These are the activations of a small neural network, seen along a few directions. Each row is one input.
Each table varies a few parts of the input and shows all the possible inputs, shuffled.
Descriptions start from the smaller parts, as in this example, which fits no table here: one of 4 places along a line, together with either a single point or one of 11 places around a ring or (one of 3 separate values, together with one of 8 places around a ring).
Shared parts are said once, and a part with two or three values counts as separate values.
(in the rows, 128 means zero)

Other details of the inputs shift rows strongly along two fixed directions, in all tables alike. That doesn't count.

Table:
row 1: [147  87 138 142  63 123 141 107  90 111 114]
row 2: [118  93 129 132 117 116 112 114 160 150 122]
row 3: [ 93 199 140  79 143 146 147 169  72 123 139]
row 4: [179 107 157 154  85 111 134 105 104 100 132]
row 5: [ 86 105 129 127 179 111 141 124 155 130 137]
row 6: [125 117 128 129 153 109 122 133 166 140 139]
row 7: [109 111 123 124 139 116 103 117 145 140 138]
row 8: [148 113 116 141 136 110 133 109 164 129 122]
row 9: [114  93 146 147 147 112 153 111 142 115 132]
row 10: [201 119 131 140  79 120 137 118 121  96  93]
row 11: [130 145 107 116 142 126 112 137 168 127 101]
row 12: [106 178 127 100 132 137 139 160  99 118 142]
row 13: [110 116 122 132 151 103 115 132 172 148 126]
row 14: [ 86 107 113 123 151 120 124 127 154 136 138]
row 15: [132 223 120  68 113 164 130 164  84 133 136]
row 16: [177 117 149 181 100 149 148 123  69 112 132]
row 17: [103 125 113 161 174 142 119 138 125 149 137]
row 18: [ 96 102 108 159 172 145 112 127 134 157 137]
row 19: [155  87 133 176  86 149 129 109  70 132 115]
row 20: [108 194 138  72 117 161 107 154  85 135 152]
row 21: [117 129 129 122 159 115 111 126 149 131 150]
row 22: [173 117 143 131  62 116 134 126  88 123 113]
row 23: [143 131 121 128 147 130 121 125 184 117 116]
row 24: [114 155 129 108 144 133 142 150 117 116 151]
row 25: [141 112 108 125 120 125 112 118 165 128  96]
row 26: [115 126 112 117 125 133 117 111 160 148 118]
row 27: [139 173 129 112 138 141 136 136 141 125 141]
row 28: [133 216 120  84 124 149 132 161  99 129 131]
row 29: [ 94  83 135 131 124 120 136 104 126 133 116]
row 30: [104 114 121 134 156 104 105 119 161 138 136]
row 31: [142  91 145 138  81 113 154 110  75 111 107]
row 32: [118 114 135 136 158 113 123 127 184 139 143]
row 33: [124 166 115  88 120 159 108 142 142 132 110]
row 34: [122 104 136 147 137 117 145 119 150 111 142]
row 35: [176 114 138 175 105 143 144 127  64 117 129]
Description of these inputs: one of 5 places along a line, together with either a single point or one of 6 places along a line.
Q: The inputs of row 15 and row 27 match in every part but the place on the line of 5. If row 7 is changed in the same way as row 15 into row 27, which row does it become?
A: row 4
Q: Change only the place on the line of 5 in row 24. List by row number the other rows that result.
A: row 1, row 12, row 14, row 34
Q: Start at row 33 and move only the place on the line of 6, one step at a time. The first step leads to row 26. Which rows follow, in order?
A: row 2, row 20, row 1, row 29
Q: Change only the place on the line of 6 in row 11. List by row number the other rows that result.
A: row 3, row 12, row 13, row 28, row 30

Table:
row 36: [147 182 117 110 139 154 136 143 142 108 132]
row 37: [103  79  96 170 168 124 104 104 176 163 134]
row 38: [ 86 158 134  99 145 146 126 142  97 132 158]
row 39: [ 96 154 139 100 147 157 137 148 103 145 155]
row 40: [137  96 154 145  87 121 141 104  84 121 131]
row 41: [ 89 160 129 101 152 143 127 142  95 130 146]
row 42: [ 93  63 102 170 170 104  99 104 190 153 110]
row 43: [106 153 130 103 145 149 140 147  91 137 135]
row 44: [126  92 150 137  82 113 147 107  83 109 128]
row 45: [129 175 122  74 121 132 106 152 141 124 132]
row 46: [ 96 154 132 104 137 145 129 140  90 122 152]
row 47: [121 169 126 121 131 163 118 143  98 161 149]
row 48: [174 114 136 117  68 107 117 117 129 114 108]
row 49: [103  88  99 127 148  83 123 106 216 144 102]
row 50: [105 166 120 111 137 154 108 157 108 139 144]
row 51: [137 179 125  88 132 150 108 146 145 124 135]
row 52: [124 174 116  79 110 123 136 149 138 124 124]
row 53: [109 158 142 117 138 164 136 159 104 137 138]
row 54: [186  93 133 171  55 117 131 111  67 106  95]
row 55: [122 175 130  78 107 126 136 146 141 138 126]
row 56: [124 169 112 122 138 158 117 145  92 152 137]
row 57: [ 94  60  99 171 165 109  98 105 192 145 123]
row 58: [126  89 110 139 163 107  98 100 216 138 105]
row 59: [137 113 138 168 178 103 141 129 146 124 146]
row 60: [134 171 138  77 108 132 109 146 137 135 131]
row 61: [147 185 117 110 141 151 136 143 137 112 123]
row 62: [ 93  77 115 161 158 117 100 110 183 157 129]
row 63: [131 175 146 130 168 134 143 163 110 119 175]
row 64: [205 104 140 131  39  98 128 108 100  99  86]
row 65: [178  76 144 161  61 122 159 105  62 101 114]
row 66: [102 160 131 114 149 164 132 164 109 133 142]
row 67: [114 174 113 117 150 159 115 148 100 160 136]
row 68: [185  86 145 174  65 126 154 117  67 100  91]
row 69: [163 119 129 118  64 100 145 117 130 117 103]
row 70: [142 115 114 128 141 118 105 112 181 125 110]
row 71: [103  89 119 141 155 123 134 117 136 138 128]
row 72: [142 114 115 127 137 122 105 114 184 121 119]
row 73: [125  96 115 157 167 118 125  97 224 136 123]
row 74: [ 79 156 134  94 144 136 134 143  94 125 143]
row 75: [206  92 171 193  83  99 165 112  83  97 137]
row 76: [128 180 125  73 125 129 107 152 136 132 119]
row 77: [ 86 151 137  96 130 138 137 141  90 118 149]
row 78: [118 104 109 157 143 135 111 115 142 161 137]
row 79: [111 160 131 117 146 157 136 160  99 132 122]
row 80: [126  95 106 157 168 117 124 100 221 129 122]
row 81: [165 123 128 118  71  95 147 117 126 119  88]
row 82: [ 83 151 150  95 126 140 138 138  93 131 152]
row 83: [171  85 153 159  60 109 151  96  54 103 103]
row 84: [142 123 112 144 154 123 131 111 184 123 107]
row 85: [153  98 136 160  97 137 145 128  94 109 112]
row 86: [122  85 126 183 199  90 133 117 182 128 148]
row 87: [105 149 132 104 138 154 138 148  94 135 152]
row 88: [ 77 160 138  91 145 136 135 143  95 129 139]
row 89: [208 100 158 189  87 101 164 118  76  84 136]
row 90: [125  74 119 147 155 106  99  91 230 143 117]
Q: What is each input in this table made of?
A: one of 5 places along a line, together with either a single point or one of 4 places along a line or one of 6 places along a line
Q: The inputs of row 80 and row 84 match in every part but the place on the line of 5. If row 38 is changed in the same way as row 80 into row 84, which row does it become?
A: row 83
Q: Change only the place on the line of 5 in row 67. List by row number the other rows that result.
A: row 37, row 47, row 56, row 78

Table:
row 91: [131 123 133 146 147 133 125 130 139 127 147]
row 92: [149 140 136 142 116 125 143 139  97 119 133]
row 93: [105 157 128  88 147 139 128 143 154 130 131]
row 94: [124 122 121 143 138 146 111 123 132 142 131]
row 95: [ 96 162 128 108 166 135 132 153 125 126 146]
row 96: [150 132 131 118 106 119 132 130 125 113 108]
row 97: [156 100 129 146  83 123 139 113  83 115 103]
row 98: [174 132 161 119  40 114 133 125  50 111 130]
row 99: [ 86 151 118 100 148 153 128 139 126 139 138]
row 100: [105  32 126 180 158  85 137  77 199 129 122]
row 101: [140 128 120 129 135 130 115 122 162 130 129]
row 102: [150 109 119 143 122 106 126 112 155 129 110]
row 103: [ 98 175 113 102 158 155 116 158 115 152 138]
Q: What is each input in this table made of?
A: either a single point or (one of 3 separate values, together with one of 4 places along a line)
Q: Change only the choice among 3 separate values in row 93. List by row number the other rows that result.
A: row 99, row 100

Table:
row 104: [106 175 160 103 161 170 134 159  73 113 166]
row 105: [121  86 106 135 113 141  97  94 156 172 117]
row 106: [131 115 140 131 127  78 135 110 177 127 157]
row 107: [122 119 116 152 176 100 112 140 137 140 121]
row 108: [ 88 111 123  89 123  94 130 104 160 145 127]
row 109: [145 110 121 146 157 124 133 110 182 104  99]
row 110: [175 102 151 114  40  87 135 111  82  83 108]
row 111: [113  88  95 141 136 127 150  89 184 133  81]
row 112: [121 159 151  83 135 102 116 139 138 114 145]
row 113: [134 167 116 143 163 115 136 156 113 149 150]
row 114: [102 111  98 144 160 104 110 144 130 137 114]
row 115: [114 184 152 114 156 169 154 156  81 125 191]
row 116: [195 109 125 147  56 131 154 112  94  68  74]
row 117: [125 187 116  84 117 179  81 163  99 136 143]
row 118: [184  85 177 151  40 123 167 153  98 120  84]
row 119: [129 105 122 145 155 134  73 112 184 151 133]
row 120: [131 113 103 154 183 123 147 109 220 127 127]
row 121: [147 209 131 107 124 172 102 156 114 153 170]
row 122: [ 97 193 107  98 136 142 137 164  67 159 120]
row 123: [ 70  76 125 148 169 133 120 117 144 120 144]
row 124: [139  83 150 160  62 139 167  91  54 112 117]
Q: What is each input in this table made of?
A: either a single point or (one of 4 places along a line, together with one of 5 separate values)
Q: Change only the choice among 5 separate values in row 105. List by row number the other rows that result.
A: row 108, row 111, row 122, row 124
